A small network was shown many inputs. Here are its activations along a few directions, one row for each input.
Each table varies a few parts of the input and shows all the possible inputs, shuffled.
A made-up example of a description, with smaller parts first: ring(5) and (point or (values(2) and line(4)) or ring(11)).
Shared parts are said once, and a part with two or three values counts as separate values.
(in the rows, 128 means zero)

Other details of the inputs vary at random and push rows far along two fixed directions, the same in every table; ignore that.
These rows show it; all are for the same input, with only those details redrawn:
[120 138 124 152 144 117 131 177 150 172  73 177]
[134 121 116  90 124 145 109 107 113 125 140 120]
[119 131 129 151 112 128 154 110 121  96 147 107]
[120 130 128 146 110 129 151 107 119  95 150 105]
[118 131 130 152 109 129 156 106 119  92 152 103]
[108 142 138 196 111 113 180 132 136  99 130 121]
[127 126 122 119 122 136 128 115 120 120 136 120]
[147 110 107  40 130 160  76  95 100 138 146 119]

Rows:
row 1: [129 148 101 107 103 120 148 115 121 122 145 113]
row 2: [131 116 124 104 119 149 117  92 109 108 155 102]
row 3: [131 120 146 128 127 137 117 116 122 111 146 103]
row 4: [ 99 155 169 250 128  91 185 186 164 126  91 141]
row 5: [126 125 124 124 101 140 146  73 101  72 184  77]
row 6: [134 122 145 142 168 119 101 178 153 175  80 173]
row 7: [147 110 107  41 129 161  77  93 100 136 148 117]
row 8: [113 133 161 205 129 109 162 147 146 104 124 119]
row 9: [157 106 124  21 153 164  34 127 109 179 119 137]
row 10: [127 135 118 124 156 120 107 186 150 200  57 196]
row 11: [125 125 153 152 120 128 137 113 123  96 153  94]
row 12: [133 127 145 132 171 120  91 196 156 201  58 191]
row 13: [111 159 115 173  99 100 188 142 142 115 125 125]
row 14: [131 124 146 133 126 134 121 113 119 107 151 101]
row 15: [134 133 106  83 108 135 125 102 111 119 152 111]
row 16: [122 132 152 159 116 128 141 114 122  92 157  89]
row 17: [137 141  95  69 111 128 119 122 119 149 133 129]
row 18: [133 107 126 139 140 118 139 116 139 110 138 136]
row 19: [130 140 108 106 112 126 136 116 119 125 141 120]
row 20: [133 112 152 132 133 134 119 112 123 105 154 103]
row 21: [147 107 136  72 133 155  83  89 102 112 169  94]
row 22: [126 139 115 125 132 121 128 153 137 156  99 158]
row 23: [109 150 129 180  79 109 202  92 118  59 181  75]
row 24: [129 142 112 119 144 119 118 168 142 179  81 176]
row 25: [135 102 124 131 135 124 138 101 134  97 152 123]
row 26: [138 111 118 130 168 114 113 162 159 169  84 190]
row 27: [121 135 128 161 147 120 131 169 148 167  78 171]
row 28: [150 120  99  24 137 151  66 119 107 173 121 147]
row 29: [111 132 165 218 141 102 163 168 159 120 105 140]
row 30: [124 127 128 136 133 131 126 136 130 143 111 142]
Q: Describe the family of inputs behind these rows.
A: values(3) and (point or line(4) or line(5))
Q: Which other rows does row 15 become when the line(5) part takes its other values? List them by row number.
A: row 2, row 7, row 13, row 22

Rows:
row 31: [123 144 102 128 116 112 152 138 136 149 110 153]
row 32: [134 123 137 111 136 145  99 124 119 139 130 120]
row 33: [146  99 122  78 143 153  86 101 118 126 143 123]
row 34: [108 146 129 173 109 104 172 168 152 137  94 144]
row 35: [125 121 139 168 149 110 140 158 156 137 102 157]
row 36: [135 128 137 131 151 126 106 157 143 161  99 150]
row 37: [ 98 165 126 222  96  94 212 146 147  99 121 127]
row 38: [139 124 139  98 139 133  98 129 122 140 132 125]
row 39: [127 140 104  96 102 141 131  97 104 105 158  97]
row 40: [142 121 133 101 148 127  96 142 136 151 121 138]
row 41: [114 130 160 174  87 133 172  63  96  30 213  39]
row 42: [137 109 132 101 140 137 105 118 122 127 136 129]
row 43: [132 144  92  96 120 124 136 119 118 139 132 137]
row 44: [139 104 129  78 136 154  88 101 106 126 143 120]
row 45: [119 124 139 166 149 126 126 161 145 153  85 162]
Q: Describe the family of inputs behind these rows.
A: point or line(4) or (values(2) and ring(5))
Q: A walk changes only the line(4) part. It starts at row 43 and steps to row 31. List the rest of the walk in order.
A: row 37, row 39

Rows:
row 46: [133 107 158 149 169 137  92 154 144 141 103 142]
row 47: [143 131 120  61 133 140  85 120 107 148 140 125]
row 48: [139 124 126  81 131 143  96 112 106 148 135 130]
row 49: [123 143 131 120 122 119 122 170 140 166  91 146]
row 50: [124 133 128 125 141 129 115 146 122 157 102 159]
row 51: [117 146 132 203 120  95 188 134 150  95 138 122]
row 52: [133 126 135  90  87 140 137  49  80  53 225  42]
row 53: [129 122 111 127 142 130 123 144 141 156  95 162]
row 54: [117 135 135 128 122 125 127 160 133 160  91 150]
row 55: [150 117 110  73 139 132 101 112 123 142 141 133]
row 56: [118 146 122 136 130 130 123 168 138 161  81 153]
row 57: [100 132 141 209  92 104 206 124 142  75 139 109]
row 58: [128 120 116 126 149 123 123 145 137 155  97 176]
row 59: [141 117 106  63 122 141 102 116 124 134 136 123]
row 60: [100 133 134 210 105 109 195 136 147  91 120 127]
row 61: [123 137 124 134 131 137 120 142 127 154 102 144]
row 62: [110 139 129 204 123 102 188 134 144  93 130 132]
row 63: [134 131 115 119 150 111 121 160 148 162  97 172]
row 64: [132 129 106 128 143 130 123 145 144 151 100 153]
row 65: [146 131 122  69 132 138  90 117 111 150 142 120]
row 66: [130 122 119 127 138 122 129 150 145 160  95 164]
row 67: [139 134 114  90 136 147  95 113 108 138 137 121]
row 68: [126 147 130 135 132 119 124 169 143 171  92 149]
row 69: [134 131 109 133 155 121 122 153 146 159  94 169]
row 70: [130 127 124  99  95 152 133  47  78  50 216  48]
row 71: [115 137 127 135 130 132 121 166 135 167  78 163]
row 72: [111 143 135 209 108  96 198 136 154  93 136 115]
row 73: [119 117 184 209 134 112 155 134 146  82 148  95]
row 74: [128 121 134 104  79 154 142  41  81  52 218  39]
row 75: [133  98 170 139 164 134  93 149 141 145 107 143]
row 76: [106 140 137 201 101  96 197 145 155  95 126 120]
row 77: [135  85 165 122 119 164 111  43  91  37 217  41]
row 78: [111 136 139 211 118  97 194 130 146  97 132 131]
row 79: [110 163 146 213 112 100 185 139 138  98 138 108]
row 80: [138 115 101  75 128 147 103 118 123 135 125 132]
row 81: [127 144 118 130 136 136 115 149 131 157 100 141]
row 82: [122 147 127 124 125 123 121 172 140 164  89 147]
row 83: [148 119 103  70 132 141  98 113 126 141 138 124]
row 84: [141 135 116  76 126 144  92 124 116 150 133 115]
row 85: [141 106 114  70 136 136 104 108 116 138 138 143]
row 86: [102 147 154 206 112 101 186 142 132 106 127 127]
row 87: [142 110 107  82 141 145 101  99 113 132 139 136]
row 88: [146 113 113  66 131 132 106 102 116 127 155 124]
row 89: [149  99 155  91 156 147  69 123 126 130 140 114]
row 90: [137 124 118  85 136 150  92 109 103 144 134 130]
Q: Describe the family of inputs behind these rows.
A: ring(5) and (point or (values(2) and line(4)))
Q: The inputs of row 61 and row 81 match in every part but the ring(5) part. If row 50 is changed in the same way as row 61 into row 81, which row does it become?
A: row 70
Q: Which other rows does row 65 become when the line(4) part takes its other values? List them by row number.
A: row 49, row 52, row 68
